Look-ups in named tables: a row name and a column name give one cell, copied from the table.

Table Doferu
|  | Lanile | Lurisab | Dep |
|---|---|---|---|
| Lefa | 43 | 151 | 176 |
| Mezivo | 31 | 158 | 180 |
| Tibara | 82 | 115 | 223 |
| Mudason | 88 | 86 | 198 |
| Vumos | 112 | 115 | 19 |
| Vop | 126 | 15 | 128 |
| Neza | 105 | 71 | 204 |
| Vos | 101 | 135 | 10 |
| Gor | 244 | 189 | 120 |
| Nudib | 103 | 152 | 211 |
| Semaz | 61 | 217 | 141 |

What is the Dep of Lefa in Doferu? 176
What is the Lurisab of Vop in Doferu? 15
What is the Lanile of Gor in Doferu? 244
What is the Lurisab of Gor in Doferu? 189
What is the Dep of Semaz in Doferu? 141
What is the Lanile of Vos in Doferu? 101
What is the Lanile of Mezivo in Doferu? 31
What is the Lanile of Lefa in Doferu? 43
What is the Dep of Nudib in Doferu? 211
Which row has the largest Lanile? Gor

Vum.tsv
	Fet	Vimi	Lasogob	Buzof	Roruki
Rup	0.36	0.74	0.56	0.37	0.42
Rudu	0.33	0.79	0.59	0.60	0.40
Liv	0.44	0.49	0.73	0.24	0.41
Belupu	0.42	0.47	0.87	0.93	0.37
Dobisik	0.54	0.44	0.71	0.93	0.49
Bav	0.53	0.26	0.89	0.46	0.42
Fumavu	0.44	0.61	0.65	0.90	0.45
Vevu	0.75	0.15	0.66	0.56	0.62
Duk	0.53	0.51	0.60	0.71	0.51
Dosiva	0.30	0.76	0.66	0.48	0.35

Dobisik, Roruki -> 0.49
Bav, Buzof -> 0.46
Dosiva, Roruki -> 0.35
Liv, Buzof -> 0.24
Belupu, Roruki -> 0.37
Dobisik, Buzof -> 0.93
Bav, Roruki -> 0.42
Dosiva, Buzof -> 0.48
Fumavu, Lasogob -> 0.65
Liv, Vimi -> 0.49
Duk, Lasogob -> 0.60
Fumavu, Vimi -> 0.61
Dobisik, Fet -> 0.54
Duk, Roruki -> 0.51
Belupu, Buzof -> 0.93
Rup, Fet -> 0.36
Row with the largest Roruki: Vevu

Table Gopevu
,Rifun,Kog,Kobat,Muk,Renifem,Zot,Gimi,Mib,Kul,Repobu
Datop,172,148,152,114,142,174,147,110,104,157
Sitoz,130,76,92,162,82,106,134,161,126,157
Vob,124,154,63,159,147,174,114,119,125,132
Vegal,123,140,149,135,128,131,136,166,119,148
Pitan,164,103,152,129,191,159,207,135,154,129
Vuk,137,162,176,154,175,151,132,170,93,147
Muvez,103,174,184,143,107,114,190,165,154,119
Mok,154,140,111,121,186,168,119,129,163,147
Led,82,121,164,206,129,125,145,164,142,130
Pon,160,165,124,151,103,165,172,99,150,138
Tozigiv,180,124,152,96,107,117,131,121,149,143

What is the Rifun of Datop in Gopevu? 172
What is the Mib of Led in Gopevu? 164
What is the Kul of Sitoz in Gopevu? 126
What is the Kog of Led in Gopevu? 121
What is the Rifun of Pitan in Gopevu? 164
What is the Repobu of Mok in Gopevu? 147
What is the Kobat of Led in Gopevu? 164
What is the Repobu of Muvez in Gopevu? 119
What is the Mib of Sitoz in Gopevu? 161
What is the Kul of Vuk in Gopevu? 93
What is the Kobat of Vuk in Gopevu? 176
What is the Kobat of Pon in Gopevu? 124
What is the Rifun of Led in Gopevu? 82
What is the Repobu of Datop in Gopevu? 157
What is the Kobat of Sitoz in Gopevu? 92
What is the Kobat of Mok in Gopevu? 111
What is the Zot of Vob in Gopevu? 174
Which row has the largest Kul? Mok

Gapot =
fields: Runafu, Sevatar
Pufi: [299, -918]
Votoroz: [369, -827]
Fakup: [633, -529]
Dimuse: [944, -181]
Pivotar: [894, -234]
Gem: [390, -805]
Narelof: [484, -708]

Runafu of Narelof: 484
Sevatar of Gem: -805
Sevatar of Pivotar: -234
Sevatar of Pufi: -918
Runafu of Fakup: 633
Runafu of Votoroz: 369
Runafu of Dimuse: 944
Runafu of Pufi: 299
Sevatar of Narelof: -708

Dum.csv
,Bif,Tep,Bubiraz,Luvof,Zala
Vuz,200,203,166,164,157
Pime,154,146,150,193,147
Tik,154,131,195,61,212
Ger,192,144,121,125,116
Rilekib,211,72,248,193,176
Zesatun,130,191,108,99,157
Guf,175,203,206,105,171
Zepoga,113,210,195,137,216
Ner,177,154,177,155,235
Beg,128,151,169,46,166
Penodi,162,178,116,140,135
Mur,166,156,148,128,121

Rilekib, Luvof: 193
Mur, Tep: 156
Vuz, Luvof: 164
Penodi, Tep: 178
Zesatun, Tep: 191
Zepoga, Luvof: 137
Tik, Zala: 212
Ner, Bubiraz: 177
Ger, Bif: 192
Ner, Luvof: 155
Ger, Luvof: 125
Mur, Bubiraz: 148
Penodi, Luvof: 140
Ner, Zala: 235
Guf, Zala: 171

Fav
         Guz  Tosa  Fon  Mir  Vikono  Labe  Lunoni  Karanez  Vuvil  Zapeb
Vari     172   101  151  158     184   184     165      158    158    184
Sel      165    89  161  199     215    96     246      139    206    109
Kevar    166   127  132  162     172   253     121      159    131    222
Leduro   158   116  161  165     162   214     172      179    155    173
Kekazo   139   188   94  211     184   187     106      112    139    196
Vesi     167   136  122  174     177   239     121      158    133    204
Lubukim  134   178  192  144     147   151     160      123    150    216
Bozir    158   179   61  173     174   163      65      126    125    156

Kevar, Fon -> 132
Lubukim, Fon -> 192
Sel, Tosa -> 89
Leduro, Vuvil -> 155
Vari, Vikono -> 184
Lubukim, Vikono -> 147
Vesi, Tosa -> 136
Leduro, Vikono -> 162
Vesi, Karanez -> 158
Vesi, Fon -> 122
Kevar, Lunoni -> 121
Bozir, Zapeb -> 156
Lubukim, Karanez -> 123
Kevar, Guz -> 166
Kekazo, Tosa -> 188
Bozir, Fon -> 61
Which row has the largest Karanez? Leduro

Bamo =
	Buz	Rakogu	Likova
Gomi	7.7	7.2	3.6
Zan	5.9	8.3	5.5
Zege	5.5	7.5	4.8
Zovada	5.1	6.4	4.9
Gedaluk	4.7	6.1	5.2
Bez	4.3	5.5	5.4
Suv	4.1	5.1	5.7
Dadonuv	3.9	4.5	5.5
Gug	3.7	3.9	5.7
Dop	3.4	3.5	5.8
Lur	3.5	3.1	6.2
Tupazar	3.4	2.4	6.4

Gedaluk, Rakogu -> 6.1
Gug, Rakogu -> 3.9
Gug, Likova -> 5.7
Zege, Likova -> 4.8
Suv, Buz -> 4.1
Gomi, Likova -> 3.6
Tupazar, Buz -> 3.4
Lur, Buz -> 3.5
Zege, Rakogu -> 7.5
Gomi, Buz -> 7.7
Lur, Likova -> 6.2
Zan, Rakogu -> 8.3
Which row has the largest Buz? Gomi

Zim:
,Selobep,Guk,Bameru,Naz,Sida,Vupelom
Fineto,0.94,0.56,0.60,0.66,0.85,0.57
Ritikez,0.61,0.43,0.45,0.52,0.32,0.53
Bugav,0.75,0.52,0.89,0.93,0.60,0.20

What is the Selobep of Bugav in Zim?
0.75
What is the Guk of Fineto in Zim?
0.56
What is the Vupelom of Ritikez in Zim?
0.53
What is the Vupelom of Fineto in Zim?
0.57
What is the Naz of Fineto in Zim?
0.66
What is the Selobep of Fineto in Zim?
0.94
What is the Bameru of Ritikez in Zim?
0.45
What is the Bameru of Fineto in Zim?
0.60
Row with the largest Naz: Bugav

Tipuzi
|  | Luk | Pako | Zug | Dep | Beg | Renu | Sabule | Suvoko | Famamak | Mudubom |
|---|---|---|---|---|---|---|---|---|---|---|
| Mazip | 4.59 | 4.98 | 4.14 | 5.27 | 4.15 | 3.20 | 5.50 | 4.16 | 7.48 | 6.40 |
| Nuturi | 4.68 | 5.43 | 5.70 | 6.31 | 5.02 | 4.39 | 3.53 | 5.25 | 3.58 | 5.96 |
| Fubufu | 5.65 | 3.19 | 4.20 | 4.97 | 3.87 | 3.88 | 6.01 | 4.64 | 7.34 | 5.43 |
| Zuvenud | 4.03 | 5.77 | 5.47 | 4.37 | 5.65 | 6.08 | 3.21 | 5.09 | 1.22 | 3.43 |
| Mim | 5.47 | 3.45 | 3.99 | 4.98 | 3.78 | 3.47 | 6.21 | 4.42 | 8.06 | 5.85 |
| Rab | 3.79 | 6.26 | 4.72 | 5.06 | 4.96 | 4.12 | 4.20 | 4.29 | 4.78 | 5.58 |
| Dekepuf | 4.60 | 5.08 | 4.47 | 5.48 | 4.33 | 3.44 | 5.10 | 4.37 | 6.70 | 6.34 |

Mazip, Beg => 4.15
Nuturi, Pako => 5.43
Zuvenud, Pako => 5.77
Rab, Sabule => 4.20
Nuturi, Renu => 4.39
Zuvenud, Famamak => 1.22
Dekepuf, Famamak => 6.70
Rab, Zug => 4.72
Fubufu, Zug => 4.20

